Questions about the matrix below. Rows and columns are numbered from 1.
1) Report the entry at row 2, column 1.
2) Report the top-right entry.
3) Report the largest entry.
4) Report the bottom entry of the column that holds the largest entry.
5) Report the entry directly above 14.7.
6) Report the entry at row 3, column 1.
7) Report the entry directly below 1.8.
8) Report the entry directly above -0.9.
[[-0.5 -0.4 -0.6  0.0]
 [ 0.0 14.7 76.3 77.0]
 [ 0.1  0.0 22.8 77.5]
 [ 0.6  9.0 78.3 76.6]
 [ 0.5 73.9 76.5 77.3]
 [ 0.9 -1.0  0.3 71.7]
 [-0.9  1.0 42.0 79.9]
 [ 0.2  1.2 45.7 78.1]
 [ 9.4 76.9 77.3 77.8]
 [ 1.0 69.9 77.8 77.8]
 [ 0.3 -0.5  0.0 74.3]
 [ 1.0  0.3  0.0 56.7]
 [ 1.8 -0.5  0.5 68.9]
 [ 0.3 27.2 77.9 77.6]]
1) 0.0
2) 0.0
3) 79.9
4) 77.6
5) -0.4
6) 0.1
7) 0.3
8) 0.9

grid =
[21.7 26.0 20.4  9.6  7.6  3.9  6.6 14.5 31.8 63.5 76.3 55.2  0.0  0.0
 37.2]
The first entry from the left is 21.7
Which number is the 5th entry? 7.6
The second entry from the right -> 0.0
The entry just left of the largest entry: 63.5
The third entry from the left -> 20.4
The 4th entry: 9.6
The 1st entry from the right: 37.2
The entry just right of the centre entry is 31.8
The entry just right of 21.7: 26.0

[[164 111 134 139 139 124 171 158 126 133 122 120 131 139]
 [114 138 141 128 116 147 111 150 171 136 147 131 124 136]
 [152 158 138 147 132 153 135 143 131 138 123 143 142 136]
 [208 160  44 140 150 131 142 131  75 135 211 191 164 125]
 [142 148 161 154 134 142 124 142 144 134 122 143 110 139]
 [129 128 134 143 129 126 152 128 156 149 130 141 147 172]
 [137 137 136 155 140 119 124 136 146 133 146 122 150 133]
 [147 133 128 128 130 131 143 137 136 134 140 124 155 134]
 [133 146 141 136 153 123 143 132 121 123 116 167 132 131]
 [123 124 141 125 141 141 122 130 128 126 154 128 143 131]
 [134 122 123 145 137 134 139 139 150 130 135 123 136 146]]
Rows and columns are numbered from 1.
Find the entry directly above the largest entry.
A: 123
The bottom-left entry is 134
Find the entry at row 1, column 1.
A: 164
The entry in the bottom-right corner is 146
The entry at row 3, column 2 -> 158
Find the top-right entry.
A: 139
The entry at row 2, column 3: 141
Find the entry in row 2 and column 1.
A: 114
Find the entry in row 1 and column 3.
A: 134
The entry in row 3 and column 1: 152
Find the entry in row 2 and column 2.
A: 138
The entry in row 1 and column 2 -> 111
The entry just left of the smallest entry is 160
The largest entry -> 211
Find the entry directly below the smallest entry.
A: 161
The entry just right of the largest entry is 191
The entry directly above 149 is 134
Find the top entry of the column that holds the largest entry.
A: 122
The entry in row 3 and column 3 -> 138

Read these off the table that follows. Indices start at 1.
1) Give the entry in row 1 and column 3.
2) Give the entry in row 2 and column 1.
3) Give the entry directly above 61.0.
4) Give the entry in the bottom-left corner.
5) Give the top-right entry.
6) Give the entry in row 1 and column 2.
7) Give the entry in the bottom-right corner.
8) Give the entry in row 3 and column 2.
[[-35.3  20.5  77.6  90.5]
 [ 61.0 -26.7 -90.1  28.5]
 [-19.9  18.9 -56.1 -33.7]
 [-58.2  28.0 -44.2  17.7]
 [ 12.4 -56.3  10.8  15.4]
 [ 29.5 -59.1  52.5 -32.8]
 [-73.4 -12.8  12.5 -60.5]
 [-27.1  11.3  14.0 -27.6]
 [ 43.5 -18.4 -23.0  33.4]
 [ -1.8 -52.9  42.8  43.6]]
1) 77.6
2) 61.0
3) -35.3
4) -1.8
5) 90.5
6) 20.5
7) 43.6
8) 18.9

M = [ -1.3  29.4 -30.6 -39.8 -56.9  50.1 -88.6  10.2]
The maximum is 50.1
The entry just right of -39.8: -56.9

a =
[-77.8  32.2 -49.1  -5.2 -42.8  62.2  61.7 -36.8 -76.1  67.1   9.3  29.1
 -31.2]
The entry just right of the largest entry: 9.3
Give the entry just left of -49.1.
Answer: 32.2
Give the entry just right of 61.7.
Answer: -36.8
Give the entry just left of 61.7.
Answer: 62.2
Give the entry just right of 9.3.
Answer: 29.1
The entry just right of 29.1 is -31.2

Read these off the array that follows.
1) What is the entry just left of 0.009?
2) What is the entry just right of -0.163?
3) What is the first entry in reading order?
((-0.058, -0.012, -0.025, -0.027, 0.009, -0.021, 0.003, -0.017, -0.058, 0.008, -0.057, -0.062), (-0.183, -0.197, -0.252, -0.253, -0.164, -0.252, -0.169, -0.217, -0.053, -0.182, -0.156, 0.176), (-0.051, -0.078, -0.077, -0.076, -0.085, -0.079, -0.083, -0.078, -0.037, -0.087, -0.049, -0.012), (-0.180, -0.195, -0.247, -0.248, -0.163, -0.247, -0.167, -0.213, -0.053, -0.180, -0.153, 0.168), (-0.134, -0.148, -0.180, -0.180, -0.129, -0.179, -0.132, -0.159, -0.053, -0.140, -0.117, 0.085))
1) -0.027
2) -0.247
3) -0.058
